A small network was shown many inputs. Here are its activations along a few directions, one row for each input.
Each table varies a few parts of the input and shows all the possible inputs, shuffled.
Descriptions start from the smaller parts, as in this example, which fits no table here: one of 3 separate values, together with either a single point or one of 11 places along a line or (one of 4 places along a line, together with one of 5 places around a ring).
Shared parts are said once, and a part with two or three values counts as separate values.

Other details of the inputs shift rows strongly along two fixed directions, in all tables alike. That doesn't count.

A family of inputs:
row 1: [ 41  19 -54 103  -5 -34  10  47  19  -1 -42]
row 2: [ 12   3 -13  35  -1  36  33  43 -40 -48 -18]
row 3: [ -5   3   9  -4  23 -35 -21 -37  74  52  24]
row 4: [  0  -1  27 -46  -6 -31 -38 -58  67  34  44]
row 5: [ 18  10   0  23  27 -28  -9  11  12 -28 -21]
row 6: [ -3 -12  39 -33  16   4  -2 -22 -22 -16   0]
row 7: [-23 -16  17 -19 -21  23   6   5 -13  10 -21]
row 8: [ -8  13  36 -36  24  -5 -19 -69  41  11  55]
row 9: [ -5  -1  23 -22   7  47   8  10 -45 -26  -4]
row 10: [ 19  18 -46  45   7 -39 -16 -19  57  23  -5]
row 11: [-33  -9   1 -43 -12  19  11   0 -39   8  -2]
row 12: [ -2   0  22 -21   9  34   9   5 -18 -23   1]
row 13: [ 20 -14 -38  52  -6   2  10  53 -24 -19 -17]
row 14: [-11 -11   0   2  -8   8  14  27 -26   7 -17]
row 15: [-11  11  -6 -24  -7 -18  -3 -18   7  21   7]
row 16: [  1 -11  -2  -4 -22   2   5  26 -30  -8  -4]
row 17: [ 19   6 -10   8  22 -53 -34 -33  75  38  46]
row 18: [ 10  12  -8  27  -3 -29   2  12  15  19 -12]
row 19: [ 31  15 -72  90  12 -28   8  35  12   2 -25]
row 20: [-18  -2  -2 -24 -30  20  11   8 -39  -6 -21]
row 21: [-13 -25  17 -39 -24  13 -13 -13   4   1  11]
row 22: [-24  -7  29 -39  -7  49  25  -2 -45 -34  11]
row 23: [-14  -1  31 -33   6  41   3 -11 -43 -19  12]
Description of these inputs: either one of 2 separate values or one of 6 places around a ring or (one of 3 separate values, together with one of 5 places around a ring).
Q: Start at row 4 and move only the place on the ring of 5, one step at a time. The first step leads to row 21. Which rows follow, in order?
A: row 13, row 17, row 16

A family of inputs:
row 24: [  6  23 -42  12   8 -44 -16 -11  31  32  30]
row 25: [ -5 -20  29 -49 -33   8  -7   0 -22  -3 -20]
row 26: [  1 -23  55 -68  -7  23  -5 -27 -10 -23  43]
row 27: [ 34  10 -59  73  33  -1 -11  10  46 -23   9]
row 28: [ 33  28 -78  95  19 -54  -4  12  92  31  12]
row 29: [-36 -26  50 -72   0 -34 -28 -56  47  39  12]
row 30: [-45 -22  70 -72  -3  34  23  -2 -59 -30  -9]
row 31: [-19  17  27 -42   5  29   5 -47  19   4  21]
row 32: [ 27   6 -26  32  -4  18  18   3   5 -34  31]
row 33: [-28 -19  48 -68  -7 -34 -30 -62  42  32   4]
row 34: [-14  15 -10 -24  -4 -21 -16 -38  72  40  47]
row 35: [  4  23 -17  28  -7  46  23  28 -43 -41 -33]
row 36: [ 11   8 -64  54   9 -30   5  12   6  21 -16]
row 37: [-21  -5 -21 -18 -19   9   9  -9 -37  11 -19]
row 38: [-24 -12 -37  -2 -18  21  26  49 -73  -7 -18]
row 39: [ 24  10 -46  31  42 -21 -24 -20  28  -5  25]
row 40: [ -3 -23 -14  25 -15 -10  15  60 -38 -19 -39]
row 41: [ 40  31 -77  99   8 -50  -5  -9  85  27 -15]
row 42: [-19   7  39 -26  27   0  -8 -31  36  40  32]
row 43: [  9   1  30  -8   4  23  12  14 -32 -28 -25]
row 44: [ -1  -8  -6 -26 -10  32  17  -2 -64 -35  27]
row 45: [  4   8  23 -27  -2 -59 -41 -43  65  27  28]
row 46: [-14 -21  -4  10 -36  39  23  63 -67  -6 -15]
row 47: [-27   8  27 -49  15  26  17 -42  15   8  25]
row 48: [-15 -21  36 -42  20   4 -27 -23   9 -23  18]
row 49: [ 13  -1  22   6  22   3  15  13  -9 -15 -15]
row 50: [-34  -6   2 -39  -7   2  -4 -45  52  41  17]
row 51: [-20 -20  28 -46 -21 -10  -6   9 -18  -1  -1]
row 52: [ 15  20 -42  41 -24  -7   3   4  26   3 -10]
row 53: [ 31   4 -43  90  17 -47 -13   5  69  47  -4]
row 54: [ 11  -5 -23  48   5 -21  -5  24  31  34   7]
row 55: [  8 -23   2  -1  -2 -17  -5   8  16  19 -27]
row 56: [ 32  -3 -17  26 -25  -9   2  48 -22 -16 -29]
row 57: [  2 -14  39 -30   1  17 -10 -41  16   6  65]
row 58: [-11  10  38 -23  36 -40 -14 -32  53  17  14]
row 59: [ 19  -8  -1  -3  -9 -22  -9  22  13  11  -3]
row 60: [-14   5 -19 -17 -28   8   3  -2 -41   0  -8]
row 61: [  7  11   5  33   1   8   8  35 -42 -55 -44]
row 62: [-15 -14  18 -20 -34  22  -1   1 -25  12  -4]
row 63: [  9   4   9  36   2   5  18  36 -43 -50 -39]
row 64: [-31 -20  59 -71   3  42  21  18 -51 -12 -19]
row 65: [  2 -23  31 -40  22  16 -27 -17  12 -16  18]
row 66: [-24 -23  19 -23 -24  20   0 -13 -13  27 -11]
row 67: [-15 -25  39 -66 -14  -7 -18 -39  18  28 -11]
row 68: [  8  11   1  41  -4  41  14  40 -56 -32 -32]
row 69: [  3  19 -32  48  14  23  37  42 -15 -18 -24]
row 70: [ -7   8  55 -58  13   9 -21 -39  14  -5   5]
row 71: [  1  10  29   2  12  15  -3 -20   6  10  12]
row 72: [-20  11 -10 -19  16  17  22   7 -46   0  -2]
row 73: [-12 -22  32 -31  22  26 -30 -33  23   8  41]
row 74: [ 28   9 -16  44  -6 -58 -22   0  37   0 -20]
row 75: [  3  -4   4  41   6  36  35  43 -54 -19 -21]
row 76: [ 23  40 -35  30   2 -54 -29 -45 112  42  45]
row 77: [-14   9 -20 -20 -26   5   1   8 -39   0   7]
row 78: [  3  13 -30  24  15  18  36  28 -67 -23 -19]
row 79: [ 13  34 -29  27  13   6   1   4 -32 -19 -14]
row 80: [ 15  27 -28  30  14   5  14   3 -34 -14 -11]
row 81: [  7  -7 -17  39 -37  24  16  58 -50 -10 -21]
row 82: [ 41   3  -6  49  10 -28  -2   9  11 -42  18]
row 83: [  3 -25   5 -15  -9  -4   2  31  -9   8 -17]
Q: What is each input in this table made of?
A: one of 5 places along a line, together with either one of 2 separate values or one of 4 places along a line or one of 6 places around a ring
Q: The inputs of row 39 and row 73 match in every part but the place on the line of 5. If row 37 is changed in the same way as row 39 into row 73, which row does it become?
A: row 66
Q: List by row number the other rows that have the place on the line of 5 in common with row 43.
A: row 25, row 26, row 49, row 55, row 56, row 59, row 64, row 65, row 67, row 70, row 83
Q: Change only the place on the ring of 6 in row 34. List by row number the other rows that result.
A: row 28, row 41, row 50, row 52, row 76
Q: Change only the place on the line of 5 in row 70. List by row number the other rows that result.
A: row 35, row 61, row 68, row 79
Q: Change only the place on the line of 4 in row 61. List by row number the other rows that result.
A: row 30, row 58, row 63

A family of inputs:
row 84: [ 25 -10 -32  49 -16  11  14  54 -18 -19 -45]
row 85: [ 21  36 -46  68  18 -62 -15  -7  76  58   9]
row 86: [-13 -14  19 -26  -9  19  17  38 -67 -44 -11]
row 87: [-11   3 -17  11 -30  28  21  40 -25  -3 -15]
row 88: [ -4  -5  14 -25  13 -35 -25 -41  53  53   9]
row 89: [  8 -22   3  41 -15  22  17  39 -35 -32 -19]
row 90: [  2 -18   9  -8 -31  39   8  36 -77 -36 -21]
row 91: [-17 -16  28 -50  -2  34   1  18 -59 -26  -2]
row 92: [ 26   5 -13  40  19 -50 -18 -23  98  26  11]
row 93: [  1  -4  17   5  32 -20 -15 -13  47   6  24]
row 94: [ -2   7 -69  68 -14  -6  12  49 -33  -1 -39]
row 95: [-26  -8  21 -66 -10   7 -23 -68  25  25  60]
row 96: [  4  -4  22 -17 -17 -14  -9 -15  -1 -10  16]
row 97: [ -2 -11 -15   8 -17  -1  11  34 -47   1 -42]
row 98: [-41  -8  58 -57   7  40   5 -26 -17 -14   4]
row 99: [-20 -26  34 -45   0  44   6  19 -52 -21  -4]
row 100: [-23  10  33 -46   3  43  26 -21 -30  -3  12]
row 101: [ 28  -1 -40  46 -20   2  10  56 -28 -26 -45]
row 102: [  9  12   2   5  -5   1  -3 -14  20  20  31]
row 103: [  1  -4  45 -47  12 -22 -45 -77  76  42  54]
row 104: [ 35   2 -46  97  13 -46   9  36  28  13 -35]
row 105: [ 10  19 -21   8  29 -11   2 -51  33   4  25]
row 106: [  1  -9  -7  -4 -32   4  17  36 -33 -27 -31]
row 107: [ 16  20  -5   9  31 -18  -4 -15  45  25  40]
row 108: [-20   7  36 -52   4  35  -2 -20 -37 -20  -8]
row 109: [-10  25  34 -38  20 -21 -15 -54  33   0  22]
row 110: [-22  -2  43 -47   6  45   2 -17 -30 -14  -8]
row 111: [ 10  14 -61  45  -8 -18  -8   8  35   7   2]
row 112: [-23 -12  11 -62  13  16  -5 -39   1   8  45]
row 113: [ 40  17 -56  89   4 -67   6  36  18   6 -37]
Q: The inputs of row 95 and row 111 match in every part but one. If row 102 is changed in the same way as row 95 into row 111, which row does it become?
A: row 87
Q: What is each input in this table made of?
A: one of 5 places along a line, together with either one of 2 separate values or one of 4 places along a line
Q: List by row number the other rows that have the place on the line of 5 in common with row 113.
A: row 85, row 88, row 94, row 97, row 104
Q: Change only the place on the line of 5 in row 110. List by row number the other rows that result.
A: row 84, row 88, row 99, row 103
Q: Change only the place on the line of 5 in row 92. List by row number the other rows that result.
A: row 89, row 93, row 98, row 104

A family of inputs:
row 114: [ 12  -5  44 -53  22 -29 -50 -74  83  12  47]
row 115: [ 17  -2 -35  66   3 -38  -2  37  34  31 -20]
row 116: [ 38   8  40  -3   5 -49 -26 -40  69  27  41]
row 117: [ 23  19 -35  64  -9 -19  12  25   9   4 -49]
row 118: [-20  30  22 -48  10  -9 -22 -93  75  41  60]
row 119: [-34  -2  44 -55   3 -21 -27 -60  75  65  27]
row 120: [-40 -19  59 -65   7  71  11  -1 -96 -19 -21]
row 121: [  4  -3 -21   2  -8 -30  -7   9   0   9 -21]
row 122: [  3 -21 -34  30 -17 -15   8  54 -32  -3 -34]
row 123: [ 46   1 -35  75  21 -10 -12  26  46 -35 -15]
row 124: [-42 -31  23 -68 -28  71  23  10 -61  -1  19]
row 125: [-47  -7  21 -72 -34  61  21  -9 -83 -28   1]
row 126: [-52 -20  32 -68 -35  87  30   7 -67  -8   9]
row 127: [ 31  23 -48  60  -3 -47  -2  13  18   2 -44]
row 128: [ 26 -11  -1  51 -16  -8   0  52 -31 -45 -10]
row 129: [  5   0  -7  47  37   9  36  31 -34 -38 -33]
row 130: [  1  26   4   7  25  17  31  41 -48 -34 -25]
row 131: [ -3  13  -7 -35  11 -26 -28 -59  44  25  57]
row 132: [ 33   1 -67  63   6 -17   5  31   0  -6  12]
Q: What is each input in this table made of?
A: either one of 3 separate values or one of 4 places along a line or (one of 2 separate values, together with one of 6 places around a ring)
Q: Change only the place on the ring of 6 in row 115. List by row number the other rows that result.
A: row 117, row 119, row 121, row 122, row 127
Q: Change only the choice among 2 separate values in row 118. List by row number the other rows that result.
A: row 117
